A small network was shown many inputs. Here are its activations along a few directions, one row for each input.
In each table, some parts of the input vary, and every possible input appears once, in random order.
A made-up example of a description, with smaller parts first: one of 5 places around a ring, together with either a single point or one of 9 places along a line or (one of 2 separate values, together with one of 6 places along a line).
Shared parts are said once, and a part with two or three values counts as separate values.
In the rows, zero is written as 128.

Other details of the inputs shift rows strongly along two fixed directions, in all tables alike. That doesn't count.

Rows:
R1: [111 162 119 150 116 114 123 164 121 138 111]
R2: [128  94 125 125 172 140 125 112 127 125 145]
R3: [106 160 119 145 103 112 120 155 123 134 109]
R4: [118  93 122 121 140 140 126 127 121 126 130]
R5: [128  93 114 116 131 145 131 116 131 137 137]
R6: [128  91 124 121 164 142 124 106 124 118 139]
R7: [134  96 122 113 159 138 127  96 132 122 133]
R8: [106 166 130 140 105 109 116 151 133 144 114]
R9: [133 179 111 147 119 119 124 144 129 135 108]
R10: [114  95 123 115 132 132 123 118 130 131 136]
R11: [118 177 128 141 119 107 115 143 135 126 108]
R12: [115 162 114 145 107 117 125 155 121 134  98]
R13: [109 110 123 102 129 146 141 116 134 137 137]
R14: [112 164 117 139  99 109 123 147 128 138 105]
R15: [142  98 116 110 156 145 128  98 138 130 141]
R16: [247 119 243 152  47 107 205 150  72  49 206]
R17: [134  98 128 112 154 140 127  96 138 121 133]
R18: [126  99 136 111 155 139 117 100 135 123 136]
R19: [127 101 125 110 125 143 126 112 138 140 134]
R20: [124 175 121 156 140 114 122 159 119 128 109]
R21: [119 167 116 135  95 115 123 149 139 145 109]
R22: [141 102 127 107 150 148 124  96 141 132 138]
R23: [139  93 120 121 167 147 131 105 121 116 127]
R24: [147  95 114 118 165 154 131 107 127 125 134]
R25: [112 189 122 127 117 124 137 143 133 134 112]
R26: [116  99 131 117 136 131 124 122 137 136 141]
R27: [130  94 113 118 136 148 131 122 127 135 131]
R28: [132 182 119 138 114 116 121 140 141 137 109]
R29: [106 162 125 137  99 108 117 151 133 136 110]
R30: [123 179 128 140 116 113 118 134 133 131 101]
R31: [121  92 119 119 132 139 130 115 126 129 130]
R32: [121 178 125 148 130 104 118 150 130 133 119]
R33: [131  93 123 122 170 145 125 113 120 115 132]
R34: [232 129 241 151  58 111 192 149  85  67 200]
R35: [136  92 121 120 160 144 130  99 125 118 132]
R36: [120 178 130 145 127 106 116 148 137 133 116]
R37: [128  97 116 111 129 140 129 115 136 139 137]
R38: [115  96 123 124 140 135 126 126 127 134 140]
R39: [121  95 125 112 129 136 128 111 136 130 131]
R40: [114 100 124 119 138 130 124 124 133 137 141]
R41: [110 166 125 137  97 113 120 144 131 139 103]
R42: [105 164 129 137  98 111 115 148 130 138 108]
Description of these inputs: one of 2 separate values, together with either a single point or (one of 4 places along a line, together with one of 5 places along a line).
Changing only the choice among 2 separate values turns R11 into R29. The same change can be made to R23. Which row results?
Answer: R12
Changing only the choice among 2 separate values turns R3 into R6. The same change can be made to R27. Which row results?
Answer: R24
Which other rows does R34 become when the place on the line of 5 takes its other values? List them by row number.
Answer: R2, R20, R32, R36
Which other rows does R19 become when the choice among 2 separate values takes its other values? List them by row number.
Answer: R22
Which other rows does R35 become when the choice among 2 separate values takes its other values? List them by row number.
Answer: R31

Rows:
R43: [125  62 144 107 114 137 151 129 122 118 167]
R44: [141  81 116 120 177 150 132  98 122 113 137]
R45: [124  99 137 107 184 149 121  95 141 128 147]
R46: [ 48 203  64 128 193 118  74 123 167 171  68]
R47: [138  77 120 121 179 144 117 102 133 122 135]
R48: [142 249 140 181  82  76 117 188 118 123  95]
R49: [ 47 194  34 117 155 134  71 133 179 200  52]
R50: [ 97 133  93 115 190 130  98  99 152 143 111]
R51: [137  82 115 117 180 158 136 100 114 114 137]
R52: [138 240 133 185  85  88 126 192 110 122  85]
R53: [188  83 206 119  54 130 174 128 102  89 172]
R54: [119  95 100 112 191 139 106  90 142 130 128]
R55: [113 223 139 167  37  87 123 188 123 141  96]
R56: [176  79 200 126  60 126 180 158  98  94 191]
R57: [176 129 194 149  36 111 173 167  95 113 174]
R58: [138  66 147 108 105 140 145 103 124 118 161]
R59: [164  82 163 114 158 142 137  99 125 106 166]
R60: [108  64 117 103 129 143 133 107 132 147 151]
R61: [147 205 168 153  21  87 152 173 109 110 108]
R62: [115 166  89 119 117 133 124 130 148 154 104]
R63: [ 90 127  80 127 192 150  98 120 133 147  92]
R64: [145  76 119 119 178 144 128  93 129 114 141]
What do these inputs look like to the network?
Answer: one of 2 separate values, together with either a single point or one of 4 places along a line or one of 6 places along a line
Changing only the choice among 2 separate values turns R52 into R44. The same change can be made to R47. Which row results?
Answer: R64
Which other rows does R51 become when the choice among 2 separate values takes its other values? List them by row number.
Answer: R63
